Each row below holds a small network's activations on one record, seen along a few directions.
Records have a field called GETOD. Each example row is followed by its value.
The word none means that the record has no GETOD.
The largest differences between rows may come from other fields.
In the rows, zero is written as 500.
Strong random noise was added to every row along 12 fixed directions; ignore it. To show where, here is one row again and again, with new noise each time:
[718 346 582 637 328 620 557 553 527 369 519 671 699 501 403 454 408 305
 630 450 712 437 508 818 615 584 518 549 534 372 604]
[301 635 467 512 425 486 445 764 303 470 660 420 541 372 318 695 551 617
 414 473 375 586 444 349 393 360 603 485 443 340 481]
[693 487 557 534 369 666 499 645 454 586 346 681 629 362 509 346 359 442
 687 436 734 300 410 800 636 583 511 532 518 504 599]
[453 717 303 487 644 545 390 551 629 520 422 589 680 419 632 558 359 743
 540 585 410 518 125 289 349 427 337 369 515 683 516]
[545 298 627 421 343 575 556 565 662 495 493 681 548 493 473 432 516 464
 545 691 506 410 560 676 595 539 564 351 467 281 472]
[532 475 215 287 614 620 561 770 509 581 544 605 454 568 578 634 506 502
 721 581 357 433 421 384 494 511 704 334 607 636 497]
[520 512 448 319 269 576 486 383 555 603 542 211 325 465 388 802 473 270
 538 487 460 445 876 762 507 644 448 468 612 446 569]
[490 576 421 563 362 404 472 379 621 364 402 428 729 562 522 447 433 481
 619 213 588 389 244 522 560 561 312 502 517 705 444]
[669 577 346 539 453 632 526 359 665 432 587 492 669 483 462 806 373 349
 643 545 475 447 583 642 391 634 426 459 659 460 646]
[488 564 455 613 621 581 673 555 323 492 725 505 434 543 443 524 688 550
 636 454 180 402 594 117 477 548 861 513 364 468 417]
[520 610 601 572 540 686 389 556 364 803 659 405 190 274 585 442 435 640
 378 809 566 635 672 510 314 429 437 506 161 405 558]
[467 651 546 640 433 508 594 425 428 433 558 505 584 466 421 607 521 525
 559 404 392 325 621 488 501 547 647 529 459 342 497]
[432 545 518 589 567 509 391 721 409 479 463 749 518 485 576 507 351 752
 373 650 527 483 483 647 564 283 582 470 366 326 594]
[693 512 366 413 528 703 418 793 573 679 381 855 743 325 622 423 362 675
 754 634 491 184 243 598 584 530 591 377 528 508 623]

[559 455 543 263 338 616 469 510 654 612 472 332 608 311 322 488 586 355
 578 457 349 435 301 380 477 671 339 439 676 576 492] => lef
[465 360 732 292 509 583 492 281 672 688 157 475 217 446 572 216 572 478
 423 663 427 557 596 451 658 616 408 435 529 608 401] => badan
[536 558 478 574 452 448 153 593 572 562 133 681 757 366 658 167 263 805
 493 427 844 423  61 714 673 346 218 567 418 669 572] => vuba
[473 305 753 389 524 666 431 846 358 707 517 599 388 290 346 139 724 699
 443 662 224 520 363 158 650 429 709 471 299 388 407] => lef
[346 554 492 403 279 352 281 596 519 593 361 346 622 370 489 353 499 649
 501 293 597 313 293 593 616 426 340 518 446 523 444] => vuba
[499 458 637 529 315 512 512 257 586 313 330 384 648 525 283 556 500 345
 444 299 371 535 538 503 643 637 367 530 685 627 519] => kapir
[573 303 505 547 336 498 623 525 529 334 857 389 598 579 316 581 662 252
 608 465 453 539 562 445 434 581 564 497 483 337 456] => vubas
[577 540 363 510 551 579 362 538 546 622 583 353 486 440 643 373 419 542
 525 485 627 731 165 283 314 484 208 486 378 882 455] => larez
[585 428 326 475 524 534 435 485 596 367 494 531 677 600 405 663 569 508
 562 412 211 436 468 347 600 542 585 461 640 605 544] => toku
[574 515 434 455 524 529 457 420 542 650 530 387 452 474 573 451 500 498
 607 494 488 434 511 459 469 571 447 483 459 651 499] => veri
[668 483 371 487 624 691 507 482 428 646 756 297 341 389 434 574 572 293
 584 591 455 712 572 304 269 605 458 572 484 607 564] => toku
[552 833 447 677 573 661 794 503 255 500 496 549 576 402 474 559 458 411
 775 302 596 454 365 294 306 642 672 493 561 699 456] => feda
[387 470 627 350 487 469 394 284 639 608 463 210 384 395 405 429 553 535
 288 533 222 573 474 299 489 570 194 502 516 597 487] => none
[488 231 462 489 443 442 489 703 587 411 746 709 442 702 637 542 405 500
 375 778 696 647 502 745 451 331 487 300 290 370 529] => feda
[581 559 515 792 717 423 550 200 534 278 503 556 647 727 579 393 416 534
 471 310 422 477 396 371 535 537 384 650 440 705 577] => suf
[363 532 492 444 714 619 397 740 407 622 561 540 254 422 563 563 403 693
 230 881 530 886 487 388 275 267 447 390 378 437 503] => pup
[329 740 498 536 738 554 607 734 253 540 442 712 459 449 539 535 532 768
 482 593 268 510 395 151 434 370 822 383 449 534 433] => mibo
[361 564 494 191  96 381 501 414 782 643 599 229 628 302 457 634 579 415
 611 487 559 217 481 697 334 650 287 320 529 317 405] => tus
[208 485 760 417 321 434 437 505 397 487 550 286 313 402 287 577 586 605
 156 578 357 725 700 442 484 371 463 439 342 315 434] => tus
[859 272 397 516 639 781 597 556 557 428 516 730 546 602 426 554 441 247
 660 593 493 633 534 569 521 612 596 551 764 565 689] => larez
[401 439 340 503 517 351 373 722 475 478 617 548 513 586 593 520 524 593
 485 504 615 534 390 525 515 354 558 496 423 447 484] => badan
[573 488 643 443 554 719 731 701 489 586 415 707 552 299 415 352 577 428
 664 690 498 577 293 303 369 593 627 373 591 479 410] => mibo
[299 680 661 613 635 505 499 521 374 282 352 606 694 459 286 638 468 701
 244 468 161 645 359 193 501 377 530 517 627 470 543] => suf
[534 561 494 533 428 492 267 557 599 552 639 564 884 251 393 632 466 721
 428 593 257 287 338 453 422 470 410 480 476 272 663] => veri
[254 640 671 444 410 471 495 677 185 513 186 439 424 384 314 395 519 586
 398 236 470 527 446 436 674 424 582 568 591 623 438] => kapir
[517 466 585 437 358 454 475 240 659 381 273 469 563 608 493 568 367 441
 423 411 421 381 596 698 689 580 322 431 634 610 562] => vubas
[409 538 607 419 426 561 272 502 489 547 266 481 546 320 358 634 393 640
 263 564 352 518 553 575 612 424 387 515 562 410 599] => pup
[426 405 640 524 386 415 323 544 495 703 652 348 358 379 595 240 503 657
 351 604 655 525 447 564 478 406 268 503 127 471 450] => none

Here are new rows. What is GETOD for each?
[382 366 331 434 544 378 291 684 543 528 736 465 432 559 509 627 597 636
 395 669 384 615 555 429 484 344 562 473 402 311 518] => badan
[306 701 378 432 325 292 360 506 640 500 469 426 662 448 627 740 282 592
 414 502 790 438 371 842 366 373 194 369 536 455 521] => none
[587 534 784 637 520 590 520 382 425 452 152 523 493 389 416 174 442 462
 418 326 635 623 353 481 679 543 363 669 565 692 479] => lef
[422 515 478 465 727 553 580 606 549 322 364 775 485 629 620 586 354 603
 350 705 530 736 424 505 462 334 528 358 623 525 531] => tus
[564 418 488 420 407 436 400 364 656 576 421 439 474 584 636 389 435 477
 507 450 530 370 486 661 623 579 320 442 414 702 519] => mibo
[561 452 415 557 412 430 363 162 842 556 768 351 480 556 669 642 488 538
 470 725 488 437 788 657 365 562 276 420 299 361 528] => kapir
[490 361 492 456 502 589 527 475 498 351 509 424 365 666 390 637 465 353
 364 527 386 843 555 396 530 492 448 416 567 710 515] => feda
[243 461 392 305 258 268 544 622 696 419 525 553 637 558 565 714 478 493
 547 580 791 424 415 785 376 391 459 234 532 259 316] => pup
[379 836 720 824 738 540 963 218 214 451 463 495 204 578 620 317 625 459
 564 388 563 532 725 195 340 591 790 595 388 580 267] => kapir
[266 711 653 526 698 489 690 493 476 407 438 638 599 377 410 585 605 660
 342 709 259 643 376 146 255 406 623 407 655 228 397] => veri
[508 522 673 583 279 440 393 209 604 527 530 231 529 409 354 462 572 463
 395 409 422 497 670 481 539 605 297 582 352 449 481] => mibo
[477 605 258 535 617 474 520 463 563 366 541 542 635 574 556 767 440 487
 578 507 516 548 441 449 376 443 524 454 660 521 530] => vuba
[435 565 770 524 354 442 507 228 605 623 381 376 401 341 477 340 600 556
 430 552 455 402 710 539 549 598 428 512 361 346 369] => mibo
[558 474 517 602 336 420 523 426 503 444 594 435 664 534 503 364 526 474
 636 282 563 330 357 471 543 583 421 497 363 619 441] => vubas
